A small network was shown many inputs. Here are its activations along a few directions, one row for each input.
Each table varies a few parts of the input and shows all the possible inputs, shuffled.
Descriptions start from the smaller parts, as in this example, which fits no table here: one of 8 places around a ring, together with either a single point or one of 11 places along a line or (one of 3 separate values, together with one of 6 places along a line).
Shared parts are said once, and a part with two or three values counts as separate values.

Table:
r1: |  16 | -13 |   6 |  -3 |   1 |   2 |  -7 |  -1 |  15 |   7 |   2 | -20 |
r2: |   1 |  18 |   8 | -14 |  14 | -47 |  -7 |   7 |  -1 |  15 |  23 |  24 |
r3: |  -8 | -24 | -11 |  -5 | -15 |   7 |  -2 |  18 |   3 | -18 |   2 |  -1 |
r4: |  -9 | -15 |  -3 |  -4 |  -8 |   6 | -14 |  14 |  22 | -10 |  13 | -10 |
r5: |   4 | -21 |  -9 |   2 |  -6 |   2 |  14 |   3 | -11 | -11 |   1 | -13 |
r6: |  15 | -16 |   5 |  -4 |  -1 |   2 |   1 |  -7 |   6 |   2 |   0 | -20 |
r7: |  11 | -10 |   6 |   0 |   1 |   3 |  -1 |   2 |  11 |  11 |   4 | -24 |
r8: |  -7 | -23 | -12 |   0 | -17 |   2 |  12 |  10 |  -8 | -13 |   1 |  -7 |
r9: |  -5 |  19 |  11 | -12 |  15 | -45 |  -4 |  10 |  -6 |  18 |  24 |  20 |
r10: |   4 |  37 |   6 |   2 |  12 |   2 |   6 | -21 | -12 |   8 | -16 |  34 |
r11: |  -7 |  38 |   2 |   1 |  14 |   7 |   1 | -18 | -19 |  15 | -12 |  28 |
r12: | -13 | -21 | -10 |  -1 | -14 |   8 |   3 |  22 |  -2 | -14 |   3 |  -5 |
r13: |  12 | -23 |   0 |  -4 |  -6 |   2 |   7 |  -8 |  -2 |  -3 |   0 | -12 |
r14: |  10 | -13 |   5 |   0 |  -1 |   2 |   7 |  -4 |   2 |   6 |   1 | -24 |
r15: |   8 |  37 |   3 |  12 |   7 |   0 |  -2 | -24 | -21 |   2 | -21 |  31 |
r16: |  -5 | -11 |   0 |  -3 |  -4 |   2 | -14 |   8 |  28 |  -2 |   7 | -20 |
r17: |  -2 |  38 |   9 |   4 |  14 |   4 |   9 | -19 | -16 |  11 | -13 |  30 |
r18: |   2 |  38 |   7 |  14 |   9 |   2 |   2 | -21 | -25 |   5 | -18 |  27 |
r19: |  -2 |  34 |   7 |  14 |  17 |   0 |   4 | -18 | -23 |   8 | -17 |  28 |
r20: |   7 | -20 |   1 |  -1 |  -6 |   2 |  12 |  -5 |  -6 |   1 |   2 | -17 |
r21: | -10 |  -8 |   1 |   1 |  -5 |   2 |  -8 |  12 |  24 |   2 |   8 | -24 |
r22: |   3 |  -8 |   4 |   3 |   2 |   4 |  -4 |   7 |  22 |   9 |  10 | -24 |
r23: |   8 | -11 |   3 |   0 |   3 |   3 | -10 |   3 |  26 |   5 |   8 | -20 |
r24: |   4 |  33 |   4 |  12 |  16 |  -2 |   1 | -20 | -19 |   6 | -20 |  31 |
r25: |  -1 |  38 |  -1 |  -2 |  12 |   5 |  -3 | -20 | -14 |  13 | -15 |  32 |
r26: | -16 | -14 |  -7 |  -2 | -12 |   8 |  -3 |  25 |   7 | -15 |   6 | -11 |
r27: | -12 | -17 |  -8 |  -6 | -12 |   7 |  -9 |  21 |  12 | -19 |   4 |  -7 |
r28: |  -2 | -26 | -12 |  -4 | -17 |   1 |   6 |   6 |  -4 | -17 |  -1 |  -3 |
r29: |   9 | -24 | -10 |  -2 |  -6 |   1 |   9 |   0 |  -7 | -15 |  -1 |  -9 |
r30: | -14 | -12 |  -3 |  -1 |  -8 |   7 |  -9 |  18 |  18 |  -6 |  15 | -15 |
- What is each input in this table made of? => one of 2 separate values, together with either a single point or one of 4 places along a line or one of 10 places around a ring
- Change only the place on the line of 4 in r24. List by row number the other rows that result. => r10, r15, r25
- Change only the choice among 2 separate values in r5. List by row number the other rows that result. => r29

Table:
r31: | -37 |  34 |  -2 |  -8 |  15 | -20 | -24 |  28 |  15 |   8 |  16 |  31 |
r32: |  16 |  40 |  19 |  -4 |  32 | -14 | -25 | -15 |  31 |  28 |   8 |  16 |
r33: | -18 |  19 | -10 |  16 |  -9 |   3 |  10 |  10 | -39 | -25 | -14 |  35 |
r34: |  17 |  21 |  -4 |   9 |   2 |  38 |  -5 | -46 | -17 |   2 | -40 |  19 |
r35: |  13 | -19 |  10 |  -3 |   7 |  -2 |  23 |  -7 |  -9 |  21 |   9 | -34 |
r36: |  -8 | -25 |   0 | -18 | -13 | -13 | -33 |  39 |  46 |  -4 |  27 | -19 |
r37: | -19 |  11 |  -6 |  -8 |  -1 | -24 |  20 |  15 | -37 |   3 |  10 |  39 |
r38: | -32 |  27 |  -3 |  -6 |   5 | -34 |  -4 |  20 |  -9 |   4 |  18 |  31 |
r39: | -31 |  23 | -13 |   7 | -15 |  38 |   7 |   1 | -28 | -27 | -23 |  36 |
r40: |   8 | -50 | -16 | -21 | -13 | -18 |  10 |  18 |  -8 | -15 |  22 | -14 |
r41: |   2 |  -4 |  21 |   4 |   7 | -10 |  -2 |  -2 |  21 |  24 |  20 | -38 |
r42: |   4 | -50 | -18 |   7 | -21 |   8 |   6 |  13 |  -3 | -37 |  -5 | -12 |
r43: |  -3 | -33 |  -7 | -17 | -17 | -29 | -15 |  26 |  22 | -11 |  29 | -21 |
r44: |  14 | -15 |   0 |  25 |  -2 |  24 |  16 | -10 |  -7 |  -1 | -18 | -34 |
r45: |  29 |  18 |   7 |  13 |  11 |   3 |   3 | -36 | -26 |  -1 | -33 |  17 |
r46: |   4 |  -8 |  -9 |  17 | -10 |  57 |  14 | -16 |   5 |  -1 | -29 | -36 |
r47: |  19 |  32 |  17 |  -1 |  21 | -32 |  -5 | -27 |   9 |  24 |   6 |  16 |
r48: |  -8 | -44 | -21 |  -2 | -29 |  42 |   9 |   5 |  11 | -41 | -17 | -12 |
r49: |   1 |   8 |  22 |   1 |  14 |   7 | -21 |  13 |  44 |  29 |  20 | -39 |
r50: |  30 |  16 |  13 | -10 |  16 | -25 |  18 | -29 | -23 |  22 |  -8 |  19 |
- What is each input in this table made of? => one of 4 separate values, together with one of 5 places along a line
- A walk changes only the place on the line of 5. It starts at r46 and steps to r44. List the rest of the walk in order. => r35, r41, r49

Table:
r51: | -16 |   9 |  -6 |  -8 |   3 | -33 |  12 |  18 | -24 |  -1 |  18 |  28 |
r52: |  -4 |  34 |  14 |   3 |  22 |   4 |  -4 | -10 |  17 |  34 |   2 |  -5 |
r53: |  21 | -12 |  10 |  21 |   3 |  16 |   9 | -11 |   3 |   1 | -11 | -33 |
r54: |   7 |   6 |  -8 |  26 |  -7 |  21 |  17 | -24 | -37 | -16 | -34 |   6 |
r55: |   1 | -31 | -18 |  -4 | -24 |  31 |  24 | -11 | -17 | -26 | -20 |  -1 |
r56: |  16 | -50 |  -9 | -10 | -13 |  24 |   6 |   2 |  13 |  -4 |   3 | -44 |
r57: | -27 | -15 | -18 |   0 | -17 |   9 | -13 |  28 |   6 | -33 |   2 |  12 |
r58: |  23 |  15 |  17 |  -9 |  18 | -27 | -21 | -20 |  26 |  20 |  13 |   2 |
r59: | -13 |  53 |   7 |   7 |  13 |  17 |   5 | -17 | -26 |  14 | -18 |  36 |
r60: | -14 | -28 |  -5 |  -6 | -17 |  -1 | -22 |  38 |  41 | -13 |  24 | -32 |
r61: |  -8 |  -9 |  13 | -14 |   5 | -43 |  -2 |  26 |  10 |  20 |  37 | -16 |
r62: |  16 |  30 |   3 |  -5 |  14 | -18 | -11 | -19 | -12 |   3 | -15 |  46 |
- The inputs of r61 and r51 match in every part but one. If r58 is changed in the same way as r61 into r51, which row does it become? => r62
- What is each input in this table made of? => one of 2 separate values, together with one of 6 places around a ring
- Change only the choice among 2 separate values in r59. List by row number the other rows that result. => r52

Table:
r63: |  10 |  17 |   3 |  -7 |  10 | -13 |   8 | -15 | -19 |   8 |  -6 |  28 |
r64: |   5 |  -3 |   8 |  -6 |   9 | -35 |   7 |   5 |  -2 |  14 |  21 |  -4 |
r65: |   2 |  -9 |   2 |  -3 |   2 |   3 | -21 |  13 |  34 |   3 |   9 | -19 |
r66: |  -6 |  19 |  -5 |   7 |   2 |  -1 |   4 |  -3 | -29 | -10 | -14 |  32 |
r67: | -15 |   3 |  -1 |   3 |  -4 |  24 |  -5 |   9 |  15 |  -2 |   0 |  -9 |
r68: |  -8 | -10 |   0 | -12 |  -6 | -23 | -15 |  19 |  20 |  -6 |  22 |  -1 |
r69: |  14 |  20 |   7 |   3 |  11 |   9 |   2 | -30 |  -5 |  14 | -14 |   7 |
r70: | -23 |   1 |  -9 |  -7 |  -7 |  -2 |  -2 |  20 |  -2 |  -6 |   9 |  10 |
r71: |  11 | -59 | -18 |   3 | -28 |  26 |  22 |   2 | -11 | -30 | -12 | -33 |
r72: |  13 |   0 |  14 |   0 |  10 | -10 |  -2 |  -3 |   9 |  21 |   9 | -23 |
r73: |  -1 |  22 |   0 |  18 |   1 |  21 |   3 | -18 | -10 |  -5 | -25 |  11 |
- What is each input in this table made of? => either a single point or (one of 2 separate values, together with one of 5 places around a ring)
